A small network was shown many inputs. Here are its activations along a few directions, one row for each input.
Each table varies a few parts of the input and shows all the possible inputs, shuffled.
A made-up example of a description, with smaller parts first: values(2) and (point or line(9) or (line(4) and ring(8))).
Shared parts are said once, and a part with two or three values counts as separate values.
In the rows, 128 means zero.

A family of inputs:
R1: [108  66 107  87 113 180  76  95 129 143 134 133]
R2: [107 139  67 122 148  96 130 137  98 110 137  96]
R3: [177 179 154 156 199 115 140 166 138  99 153 142]
R4: [115 180  60 112 151 118 118 151 133 122 145 122]
R5: [165  99 165 155 201 117 105 162 177 107 117  98]
R6: [141 139 136 116 137 159 138  72 188 138 105 118]
R7: [115 116 169 126  74 151 112 148 106 129 100  96]
R8: [ 83  75 118  83  97 156 108 107  97 126 120 158]
R9: [ 97 145  83 123 107  27 152 169 114 146 153 156]
R10: [110 105  93 106 110 171 132  97  66 137 139 153]
R11: [144 186 144 149  95 173 112 136  96 129 130 132]
R12: [182 136 150 163 193  99 156 162 110  92 135 115]
R13: [123 150 150 139  89 168 137 140  81 139 127  93]
R14: [148 165 120 118 128 158 186 101 160 130 130 137]
R15: [128 103 167 146  86 168  72 122 135 127 119  81]
R16: [ 88 105  96  92 142  82 112 148 128 118 128  86]
R17: [101 151  88 117 171 116  70 117 154 129 134 103]
R18: [177 136 162 165 147  32 180 196 132 134 165 165]
R19: [126 115 104 102 125 178  65  73 114 145 130 160]
R20: [123 146  89 106 118 182 112 103  89 137 141 187]
R21: [179 148 169 151 219 119  97 141 158 124 129 113]
R22: [ 86 100  87 106 156 114  74 140 167 124 121  82]
R23: [ 94 108 109 112  78 111 155 135  80 179 147 214]
R24: [128 127 133 140  78  79 226 129 154 159 129 174]
R25: [145 156 161 149 101 172  69 106 129 138 124 104]
R26: [132 128 126 140 116 140 202  83 135 107 115 120]
R27: [160 103 177 156 184  78 129 164 132  76 113 122]
R28: [115  94 150 102 109 129 180 100 165 123  94 112]
R29: [115 151 164 167  51 103 155 164  84 168 129 156]
R30: [127  89 142 135 117 148 139  74 193 103  96 111]
Changing only one part turns R21 into R17. The same change can be made to R3. Which row results?
Answer: R4
Describe the family of inputs behind these rows.
Answer: values(5) and (point or ring(5))
Change only the values(5) part in R15. List by row number the other rows that result.
Answer: R1, R5, R22, R30
Which other rows agree with R14 in the values(5) part? List them by row number.
Answer: R6, R24, R26, R28, R30

A family of inputs:
R31: [101 130  90 109 110 123 113 149  98 141 147 153]
R32: [143 126 162 138 106 189 110  94 125 133 117 122]
R33: [126 113 137 122 117 172 108  89 133 123 114 113]
R34: [111 129 105 113 150 147  72 125 118 124 131 118]
R35: [127 129 154 131  67 160 151 120 103 150 126 150]
R36: [206 159 187 191 241  32 153 195 186  91 130  85]
R37: [108 112  97 109 143 148  87 107 135 115 123 111]
R38: [192 173 168 180 204  18 210 218 160 107 147 121]
R39: [117 108 115 107 127 161 104  91 146 122 113 115]
R40: [ 91 120  88 108 103 117 130 129 107 136 136 145]
R41: [101 111 107 108  91 130 146 108 117 147 129 155]
R42: [112 124 127 120  78 142 151 110 108 147 124 147]
Describe the family of inputs behind these rows.
Answer: values(2) and (point or line(5))
Changing only the values(2) part turns R34 into R31. The same change can be made to R32. Which row results?
Answer: R35
Change only the values(2) part in R37. List by row number the other rows that result.
Answer: R40

A family of inputs:
R43: [110 146 112 138 150  41 141 201  95 138 151 148]
R44: [140 133  93 120 161  94 181 134 144 134 147 176]
R45: [170 148 182 149 157 175  70 144 127 107 101  73]
R46: [159 107 150 114  99 162 201  75 145 130 105 137]
R47: [131 161 149 146  81 176 179  87 132 136 121 135]
R48: [ 67 114  70  98  92  98 127 132  94 143 152 135]
R49: [167 156 184 148 113 176 167 139  94 134 147 148]
R50: [151 189 104 144 153 103 163 167 120 143 155 174]
R51: [197 137 190 168 206 129 107 146 153  97 135  77]
R52: [105 174  63  95  95 156 145 100 109 152 143 155]
R53: [ 60  77 126  97  22 179  73 100  59 179 110 157]
R54: [110 189 101 114 113 147 130 159  96 152 165 173]
R55: [164 140 185 172 124  52 157 193 117 134 138 120]
R56: [166 135 161 159 145 100 198 121 162 130 125 156]
R57: [111  87 152 132  73  98 168 103 138 121  88 119]
R58: [ 98 128  70  89 111 136 168  86 141 134 129 168]
R59: [ 91  87 136  96  98 240   8  71 118 144 106 110]
R60: [113 117 144 139  66 114 153 127 108 141 102 104]
R61: [ 79 138 105 111 105  87 105 197  78 143 160 151]
R62: [154  90 169 149 135  54 179 157 142 127 128 129]
R63: [185 106 165 157 189 107 114 115 190  90 113  86]
R64: [101 102  93 126 149  37 156 168 130 130 134 155]
R65: [152 150 112 138 218 112  76 173 148 105 149  99]
R66: [ 86 120 126  97  35 224  96  62  82 174 128 182]
R67: [116 158 105 114 172 153  40 159 132 111 141 107]
R68: [103 105  73  93 165 144  85  85 172  98 103  99]
R69: [139 101  97 123 221 101 100 127 175  93 135 110]
R70: [103 142  69 101 158 161  57  97 144 110 126  91]
R71: [138 116 181 160  87 116 137 170  86 126 134 129]
R72: [154 114 151 139 147 188  95  83 151 101 106  56]
R73: [142  91 155 124 145 162 109  82 191  97  82  71]
R74: [184 184 178 184 141 113 187 149 128 136 139 150]
R75: [ 76  83  71  92  98  90 152 117 125 132 126 145]
Changing only one part turns R55 into R74. The same change can be made to R53. Which row results?
Answer: R66
Describe the family of inputs behind these rows.
Answer: values(3) and (point or (values(2) and ring(5)))
Change only the values(3) part in R69. List by row number the other rows that result.
Answer: R44, R64
Change only the values(2) part in R56. List by row number the other rows that result.
Answer: R44

A family of inputs:
R76: [135 127 159 143 118 170  82 102 112 130 115 100]
R77: [119  64 140 115 154 163  97  96 158 110 111  98]
R78: [124 136  86 116 182 137  77 128 121 119 154 113]
R79: [126 140 151 117  67 151 123 131  87 169 128 138]
R80: [156 124 145 129 153 187 125  70 172 103 104 110]
R81: [110 144  72 112 143 118 117 149  86 150 152 157]
R82: [ 82 116  75 122  86 104 164 123 118 138 130 147]
R83: [156 158 149 143 124 193  97 107 134 114 130 121]
R84: [ 93  83 120 111  65 118 158 125 114 145 130 163]
R85: [106 116 135 114  83 137 107 148  82 147 128 153]
R86: [105 140 106 136 143 140  69 129 122 110 124 100]
R87: [136 171 144 120  82 170 144 133 100 147 128 162]
R88: [194 123 167 168 218  73 163 174 199  99 119  86]
R89: [146 146 163 162 142  24 230 183 144 132 151 153]
R90: [199 156 173 182 203  73 142 184 135  97 149  91]
R91: [117 102 128 124  57 129 175  96 109 162 124 152]
R92: [120 106 146 129 130 159  72 118 106 113 123 105]
R93: [132 111  82  97 191 126  90 107 177 108 124 110]
R94: [ 88 155 102 107  95 117 115 158  97 139 127 135]
R95: [133 141 121 124  67 144 194  94 117 142 121 173]
R96: [163 177 176 167 166  48 177 201 108 128 151 145]
R97: [107 115 106 115 160 133  92 103 169  97  94  91]
R98: [ 92 120  62 103 116  94 159 130 130 153 159 175]
R99: [132 101 163 116 129 163 101  83 175 122  95  94]
Describe the family of inputs behind these rows.
Answer: line(4) and (point or line(5))
Changing only the line(4) part turns R84 into R92. The same change can be made to R95. Which row results?
Answer: R83
Start at R88 and move only the line(4) part, one step at a time. The first step leads to R90. Which rows follow, in order?
Answer: R96, R89
